These are the activations of a small neural network, seen along a few directions. Each row is one input.
Each table varies a few parts of the input and shows all the possible inputs, shuffled.
A made-up example of a description, with smaller parts first: one of 3 separate values, together with either a single point or one of 11 places along a line or (one of 6 places along a line, together with one of 8 places around a ring).
Shared parts are said once, and a part with two or three values counts as separate values.
In the rows, 128 means zero.

Other details of the inputs shift rows strongly along two fixed directions, in all tables alike. That doesn't count.

A family of inputs:
x1: [119 113 100 169 116 111 133 111 124 103 126 118  78 111  94 119]
x2: [158 153 181  84  94 134 108 147 123 119 124 121 204 189 170 115]
x3: [106 144  92 111 193 143 146 122 148 175 128 156 111  82 135 171]
x4: [107 146 100 113 177 126 142 127 140 164 127 154 113  86 129 166]
x5: [119 141 108 102 199 152 143 129 146 182 121 161 143 105 147 184]
x6: [119 141 106 107 184 143 144 136 144 178 121 160 139 104 140 180]
x7: [136 113 153 137  88 133 124 126 103  94 128 106 135 171 129  86]
x8: [157 135 186  91  89 126  97 144 126  97 126 100 186 187 159  99]
x9: [147 122 176 122  46  93  97 158 118  69 130  76 153 170 122  75]
x10: [101 115 107 142 134  95 126 135 135 112 132 106  76  79  92 122]
x11: [123 132 116 122 163 152 149 111 122 167 130 171 123 124 135 156]
x12: [121 134  96 135 158 140 149 106 128 151 120 161 104 116 121 163]
x13: [ 99  89  97 197 114  92 131 111 125  98 141 104  42  64  66 101]
x14: [136 116 160 141  83 126 122 127 108  84 122  98 135 180 124  89]
x15: [167 153 178  72 120 158 115 150 131 148 118 141 229 199 186 145]
x16: [117 147  93 117 177 127 133 117 146 160 129 154 115  82 131 168]
x17: [157 150 156  94 126 152 115 142 137 139 124 133 193 167 170 137]
x18: [153 149 158  93 111 143 111 139 136 129 128 125 186 170 168 123]
x19: [116 136 113 112 204 168 152  97 133 191 129 190 126 105 145 185]
x20: [119 148 107 101 198 157 144 128 147 181 123 162 139 102 150 179]
x21: [110 100 102 183 113 102 130 111 125 108 140 119  65  79  80 113]
x22: [158 140 164  99 117 161 128 120 114 146 128 158 185 189 166 132]
x23: [144 120 172 132  54 105  97 153 124  69 132  65 154 170 133  61]
x24: [114 115 116 159 111 115 139 122 116 106 123 118  89 127  99 116]
x25: [108  96 114 178 102 104 133 122 112  97 139 102  67 104  81  89]
x26: [147 111 178 145  52 116 112 135 107  85 134 102 151 175 122  78]
x27: [153 125 176 132  43 107 102 167 120  75 127  73 169 178 131  70]
x28: [ 95  95  82 190 107  95 143 121 112  98 133 108  37  78  65  98]
x29: [139 136 112 117 157 160 138 102 124 155 126 167 138 138 148 155]
x30: [151 153 167  81 134 146 112 132 132 135 124 132 194 171 176 132]
x31: [120 119  95 142 160 143 142 101 124 141 128 149  96 107 121 141]
x32: [117 134  90 120 197 139 139 123 151 173 124 153 120  82 132 180]
x33: [146 140 172  96 134 165 132 120 117 157 126 164 185 178 167 144]
x34: [102 114 107 160  98  88 128 148 131  99 134  89  77  88  88  96]
x35: [ 98 100  83 190 113  80 125 141 140  90 135  78  46  53  67  97]
x36: [111 105  94 169 140 117 138 106 125 125 138 129  67  86  93 120]
x37: [121 144 112 111 168 142 141 139 142 165 123 150 135 107 140 163]
x38: [128 145 144  98 146 135 124 133 132 139 126 132 156 137 151 136]
x39: [135 100 142 169  42 100 117 135 100  63 131  82 106 155  96  59]
x40: [158 157 188  56 125 154 114 145 126 144 121 144 216 199 187 142]
x41: [115 112  88 165 141 120 140 105 127 133 138 142  73  85  96 132]
x42: [110 106  96 176 123 108 135 109 124  99 126 109  63 100  87 113]
x43: [152 114 170 139  50 101  96 161 123  70 128  67 164 172 125  73]
x44: [133 146 119  96 163 134 124 123 144 154 127 153 140 114 145 166]
x45: [121 158  92  95 194 152 147 121 152 193 125 179 135  93 151 191]
Each input here is: one of 5 places around a ring, together with either one of 4 places along a line or one of 5 places along a line.
The inputs of x28 and x7 match in every part but the place on the ring of 5. If x33 is changed in the same way as x28 into x7, which row does it become?
> x19
The inputs of x37 and x20 match in every part but the place on the ring of 5. If x4 is changed in the same way as x37 into x20, which row does it become?
> x38
Which other rows does x23 become when the place on the line of 5 takes its other values? List them by row number.
> x8, x30, x32, x35
A walk changes only the place on the ring of 5. It starts at x18 and steps to x45. List the rest of the walk in order.
> x34, x3, x23
Which other rows agree with x16 in the place on the ring of 5? List them by row number.
> x1, x17, x18, x21, x29, x41, x43, x44

A family of inputs:
x46: [117 130 116 136 164 150 143  96 133 146 121 156 113 127 136 152]
x47: [131 146 125 109 158 144 124 123 143 153 136 150 144 113 155 149]
x48: [117 138  88 133 164 141 153 129 130 173 129 169 123 104 123 164]
x49: [118 140 106 121 190 167 150  88 125 168 119 180 131 117 149 173]
x50: [130 116 133 153  52  80 105 155 123  57 130  65 106 134 100  75]
x51: [141 144 123 112 155 140 128 131 146 143 119 135 156 131 145 157]
x52: [142 129 173 116  99 141 121 113 114 106 120 129 158 193 150 111]
x53: [132 116 141 154  55  81 104 157 124  58 124  65 106 133  93  77]
x54: [139 135 176  94 108 132 113 155 123 112 121 107 169 171 149 110]
x55: [135 152 105 104 154 143 132 126 147 152 121 138 147 124 152 152]
x56: [139 150 123 109 152 144 125 135 145 142 116 136 150 130 148 155]
x57: [150 140 178 100  98 128 103 140 126 112 131 119 171 163 150 110]
x58: [147 135 159 112  83 129 125 151 108 123 129 133 177 184 139 112]
x59: [116 138 102 132 161 142 153 128 139 176 124 167 118  95 127 169]
x60: [117 138 111 121 150 134 150 130 132 171 125 169 120 104 125 168]
x61: [101  72 118 217  36  71 119 126 104  39 145  55  31 100  37  47]
x62: [154 116 169 114  93 146 120 119 116 113 124 130 157 192 148 110]
x63: [127 135 120 122 168 134 129 118 146 153 134 147 131  96 132 154]
x64: [142 133 173  86 129 139 114 144 124 134 123 123 190 179 163 130]
x65: [153 133 179 102 101 124 106 136 127 113 134 118 178 164 147 112]
x66: [110 139 101 109 177 141 142 129 144 162 126 137 121  99 139 148]
x67: [ 93 109  74 179 123  83 128 122 143 110 144  98  42  38  73 102]
x68: [137 137 165  89 103 130 117 149 123 117 126 105 170 172 154 101]
x69: [ 92  98  75 191 140  79 125 119 142 115 143 104  43  33  67 120]
x70: [113 142 109 134 161 141 158 127 133 176 123 164 120  92 128 169]
x71: [111 137 112 115 182 142 138 136 144 157 122 139 118  97 133 156]
x72: [132 115  96 134 167 162 143 106 117 158 129 165 117 109 131 154]
x73: [148 132 171 119  99 146 123 116 109 112 132 127 155 196 144 107]
x74: [121 138 102 137 177 149 149  94 117 152 124 162 112 118 135 147]
x75: [141 129 176  96 111 128 116 152 123 112 124 106 175 172 146 111]
x76: [121 134 108 139 172 157 148  96 130 158 132 158 106 124 129 153]
x77: [141  90 141 169  55  97 116 130 102  67 136  85  92 153  93  60]
x78: [137 136 168  93 105 131 114 154 121 111 127 108 169 172 156 107]
x79: [152 146 151  94  92 127 112 142 129 111 121 109 173 173 154 112]
x80: [127 118 105 135 167 156 145 100 137 158 125 162 107 118 133 157]
x81: [122 142 113 121 173 139 128 120 147 158 132 152 120  88 134 158]
x82: [151 140 176  98  87 126 102 141 123 106 137 115 176 171 159 102]
x83: [148 136 166 117 104 138 124 114  96 106 124 130 161 191 150 100]
x84: [ 90  92  73 202 130 111 145 103 126 111 140 113  28  59  59 117]
x85: [135 121  99 135 170 154 146 103 127 160 129 163 108 119 134 149]
x86: [154 134 159 106  99 121 105 142 127 110 121 110 179 176 149 123]
x87: [ 84  93  80 185 142  83 132 137 137 110 134  88  46  49  68 114]
x88: [151 129 175 106 100 122 100 133 124 116 135 118 179 166 151 113]
x89: [127 157  90 105 188 151 139 123 152 170 121 161 136 103 155 183]
x90: [129 136 101 126 166 132 128 124 146 151 121 138 135 109 136 166]
x91: [118 135  93 132 161 141 151 130 138 174 128 170 119  99 124 168]
x92: [156 138 162 102 100 124 111 145 130 107 119 110 178 173 145 122]
x93: [127 112 146 148  51  80 102 142 121  70 142  71 108 124  99  59]
x94: [141 128 169 116  97 142 121 112 102 104 121 130 166 185 149 108]
x95: [119 136 102 121 150 133 148 132 132 170 128 172 121 107 122 168]
x96: [113 131 112 117 185 138 141 132 144 158 124 138 125  98 130 158]
x97: [ 78  94  83 213  82  55 148 142 118  92 135  89  12  35  33  97]
x98: [109 138 104 114 179 141 139 135 142 156 127 140 119  98 141 154]
x99: [138  84 138 168  51 104 113 134  92  64 136  86 100 142  90  63]
The inputs of x72 and x99 match in every part but one. If x81 is changed in the same way as x72 into x99, which row does it become?
> x57
The inputs of x97 and x70 match in every part but one. If x94 is changed in the same way as x97 into x70, which row does it become?
> x49
What is each input in this table made of?
> one of 2 separate values, together with either one of 4 places along a line or one of 8 places along a line or (one of 3 separate values, together with one of 5 places along a line)
Which other rows does x51 become when the choice among 3 separate values takes its other values? List them by row number.
> x63, x96
A walk changes only the place on the line of 4. It starts at x70 and steps to x59. List the rest of the walk in order.
> x91, x48
A walk changes only the place on the line of 5. It starts at x86 and steps to x92. List the rest of the walk in order.
> x53, x50, x79

A family of inputs:
x100: [126 140  64 106 223 163 151  77 145 191 121 195 104 100 146 212]
x101: [104 141 105 132 114 109 141 152 148 141 127 136 107  94 113 149]
x102: [161 153 198  52 119 156  95 171 154 145 130 108 245 203 200 120]
x103: [ 98 102  76 203 131 111 154 120 124 116 131 114  52  69  69 120]
x104: [102 119  97 114 199 149 156  94 119 169 124 172  92 108 127 173]
x105: [161 119 191 123  83 148 117 140 111  95 114 113 190 217 149 101]
x106: [105  94  58 209  96  80 129 113 121  82 137  92  30  65  64  80]
x107: [107  97 129 170  81 103 130 130  94  83 135  92  89 130  97  60]
x108: [119 130 101 143 166 144 149  93 128 169 144 177  98  83 119 158]
x109: [146 156 171  62 173 206 143 109 115 181 119 184 193 197 197 163]
x110: [133 126 164 146  15  76 107 180 110  58 124  69 135 163 107  65]
x111: [147 143 124  65 168 148 113 160 150 171 124 148 188 106 168 178]
x112: [165 142 182  89  60 113 117 173 112 118 123 110 202 198 141 101]
x113: [156 111 191 131  63 123 105 123 109  87 136 117 157 185 129  83]
x114: [137 163 158  77 135 130 105 137 147 126 115 116 196 143 169 140]
x115: [ 98 114 107 175 117  57 114 156 147  79 135  59  52  55  77  88]
x116: [101 134  86 130 190 109 135 138 169 161 122 126  90  34 119 165]
x117: [154 159 108  71 213 194 144  90 146 196 115 210 165 150 185 205]
x118: [ 98  87  90 213  90  75 128 110 111  93 150 108  37  57  56  82]
x119: [104 102  84 195 129 109 145 122 117 119 127 120  76  87  84 116]
x120: [149 130 161  99 144 153 124  94 119 156 133 172 167 168 158 158]
x121: [118 169  99  89 204 128 123 124 146 153 122 149 135  86 144 185]
x122: [105 105  97 191 127 121 145 120 125 115 125 115  64  91  79 126]
x123: [142 100 165 154  75 118 116 132 107  80 119  90 147 188 118  95]
x124: [148 128 190 107  80 155 126 133  95 103 130 112 179 209 161  77]
x125: [130 131 187 126  51  84  88 164 140  56 134  36 164 169 129  52]
x126: [142 116 169 147  77 130 115 114 112 104 140 122 129 154 120  96]
x127: [116 125 124 107 174 158 149 110 119 154 122 166 115 132 136 149]
x128: [162 136 184  81  94 123  87 184 136 104 137  83 205 181 163  95]
x129: [128 152  68 112 217 180 154  83 149 197 123 198 102  93 148 205]
x130: [ 97 126  76 154 126  83 148 151 136 140 128 128  68  59  76 144]
x131: [139 144  92 123 161 161 143 100 134 156 129 161 124 122 147 154]
What is each input in this table made of?
> either one of 4 places along a line or one of 8 places along a line or (one of 4 separate values, together with one of 5 places along a line)
A walk changes only the place on the line of 4. It starts at x101 and steps to x110. List the rest of the walk in order.
> x130, x112
A walk changes only the place on the line of 5. It starts at x118 and steps to x108. List the rest of the walk in order.
> x126, x113, x120
Which other rows does x124 become when the choice among 4 separate values takes its other values? List them by row number.
> x103, x108, x131
